These are the activations of a small neural network, seen along a few directions. Each row is one input.
Each table varies a few parts of the input and shows all the possible inputs, shuffled.
A made-up example of a description, with smaller parts first: one of 4 places along a line, together with either a single point or one of 11 places along a line or (one of 2 separate values, together with one of 8 places around a ring).
Shared parts are said once, and a part with two or three values counts as separate values.

Other details of the inputs shift rows strongly along two fixed directions, in all tables alike. That doesn't count.

Table:
r1: -5.357,-0.773,0.981,-2.385,7.130,3.265,0.660,7.331,4.511,4.129,5.124
r2: -4.943,-5.090,-0.859,-8.571,2.323,1.910,-0.420,-0.071,-0.211,-3.503,0.977
r3: 2.170,5.635,2.298,2.897,4.055,1.781,3.125,6.223,2.558,4.757,-0.414
r4: 3.424,3.114,1.584,6.222,-3.029,-2.653,-0.045,-0.955,-0.108,0.729,-3.178
r5: 0.687,4.683,3.607,4.470,6.987,0.843,2.259,3.796,3.546,6.371,0.013
r6: -1.964,-2.982,-0.254,-4.977,2.455,1.325,-0.404,-2.475,-0.819,-1.555,0.810
r7: 3.321,2.211,-0.562,3.275,-3.761,-1.235,0.167,-0.249,-1.017,-0.403,-1.520
r8: -0.317,2.191,2.187,-3.760,5.301,3.414,2.610,4.152,1.355,1.920,0.336
r9: 3.111,1.289,0.232,7.512,-3.953,-4.142,-1.448,-4.579,-1.004,0.271,-2.564
r10: -3.052,-6.354,-4.596,-7.710,-3.899,0.610,-1.885,-2.401,-2.752,-6.220,1.712
r11: 0.840,2.982,3.218,1.227,3.179,0.542,1.636,2.509,1.709,2.305,-1.874
r12: -1.905,-2.444,-0.902,-2.106,-2.078,0.656,-1.917,-0.251,-0.225,-1.253,3.322
r13: 0.153,0.644,0.963,5.392,-2.020,-3.306,-0.841,-0.279,1.074,0.551,-2.459
r14: 4.709,2.870,0.956,8.827,-6.521,-4.745,-1.230,-5.598,-1.919,-0.064,-4.168
r15: 2.355,-3.452,-4.308,-2.776,-6.893,-0.738,-2.154,-8.081,-5.565,-5.180,0.429
r16: -1.425,-2.456,-2.628,-3.388,0.668,1.188,-0.272,-0.106,-0.638,-1.285,2.260
r17: -1.807,-2.068,-1.918,-4.150,0.056,1.284,0.159,1.032,-0.496,-1.569,1.195
Each input here is: either one of 2 separate values or (one of 3 separate values, together with one of 5 places around a ring).
Which of the alternatives is r10? -> one of 3 separate values, together with one of 5 places around a ring
Which other rows does r13 become when the place on the ring of 5 takes its other values? List them by row number. -> r2, r10, r14, r17

Table:
r18: -1.467,1.645,0.815,6.426,2.453,-1.540,0.118,3.026,3.214,4.761,0.711
r19: -2.710,-2.815,0.655,-4.820,4.073,1.794,-0.326,-0.340,0.554,-0.877,1.297
r20: -1.254,-0.577,0.738,-5.540,4.231,2.730,1.490,1.196,0.100,-0.427,0.209
r21: -0.729,0.056,0.003,-5.634,4.009,2.962,1.936,2.685,0.484,-0.008,0.582
r22: -2.639,-0.308,1.693,0.250,1.890,-1.124,0.461,3.292,2.437,0.114,-2.012
r23: 1.225,-1.327,-2.359,-4.090,-4.249,0.999,-0.552,-2.399,-3.089,-3.529,0.965
r24: 0.716,0.275,-0.948,7.341,-3.107,-3.688,-1.693,-2.100,0.322,1.263,-0.233
r25: 2.274,3.728,2.792,3.157,3.665,0.288,1.914,2.112,1.529,3.421,-2.254
r26: 1.291,-0.974,-2.125,-4.440,-3.308,1.109,0.138,-2.710,-3.005,-3.728,-0.336
r27: -0.060,1.402,-0.636,0.768,0.352,0.907,0.652,3.277,1.013,1.366,1.996
r28: 1.449,3.802,3.279,4.902,2.873,-1.174,1.312,0.183,1.523,3.576,-2.188
r29: 2.771,1.909,-1.012,4.349,-5.201,-1.680,-0.769,-1.521,-1.391,-0.186,0.219
r30: -1.828,-4.954,-3.494,-1.294,-4.165,-1.303,-2.820,-4.251,-2.361,-3.452,1.714
r31: -1.930,-4.667,-1.824,-3.136,-3.260,-0.728,-2.774,-5.637,-1.876,-3.237,1.010
r32: 5.421,4.067,1.053,6.415,-4.449,-2.613,0.393,-3.696,-2.154,0.813,-3.810
r33: 2.263,1.031,-1.229,6.398,-5.322,-2.330,-1.599,-0.460,-0.420,0.578,0.533
r34: -0.601,-0.714,-0.976,-5.349,1.271,3.062,0.830,2.917,-0.367,-0.939,2.240
r35: 1.684,3.165,0.930,1.428,1.954,1.077,1.558,4.508,1.521,2.320,0.636
r36: -3.077,-2.372,-1.966,-3.532,0.495,2.109,-0.523,3.327,0.730,-0.633,4.095
r37: 3.438,1.380,-1.006,1.262,-4.821,-0.729,0.115,-3.251,-2.801,-1.416,-2.006
r38: -2.959,-1.402,1.595,-2.540,4.798,1.461,0.378,0.555,0.912,0.727,0.957
r39: -0.478,-3.413,-3.751,-1.597,-4.915,-0.119,-2.028,-1.353,-2.103,-3.209,2.457
r40: 0.256,0.394,1.408,4.718,-3.746,-3.858,-0.966,-1.457,0.253,-1.712,-4.140
r41: -0.395,0.441,1.923,1.298,3.053,-0.621,-0.021,-0.524,1.297,1.264,-0.240
r42: -4.353,-2.161,1.012,-3.569,3.442,0.611,0.573,4.288,2.496,-0.450,-0.926
r43: 0.718,0.170,0.595,5.386,-2.486,-3.194,-1.942,-3.989,0.250,0.572,-0.876
r44: 1.058,3.028,2.881,3.123,4.451,-0.365,1.410,1.472,2.111,3.282,-1.385
r45: -4.153,-1.914,0.707,-2.069,3.705,0.987,-0.409,0.853,1.990,1.204,2.024
r46: 1.857,-1.218,-1.425,-4.261,-2.451,0.518,-0.088,-3.050,-2.964,-2.882,-0.774
r47: -1.257,-0.342,1.136,-2.850,4.605,1.690,1.155,0.804,0.760,1.353,-0.146
r48: 1.936,4.285,1.936,2.336,2.287,1.126,2.229,3.693,1.619,3.331,-1.077
r49: -0.262,0.337,-1.109,-0.915,-0.053,1.291,0.280,2.868,0.613,0.684,2.285
r50: 1.794,-1.957,-1.292,-3.920,-2.074,0.345,-0.433,-4.315,-3.198,-3.944,-1.525
Describe the family of inputs behind these rows. -> one of 3 separate values, together with either a single point or one of 10 places around a ring
Changing only the choice among 3 separate values turns r47 into r28. The same change can be made to r31. Which row results? -> r45
Which other rows does r38 become when the choice among 3 separate values takes its other values? List them by row number. -> r19, r41
Start at r41 and move only the place on the ring of 10, one step at a time. The first step leads to r44. Which rows follow, in order? -> r50, r21, r26, r35, r27, r39, r24, r43
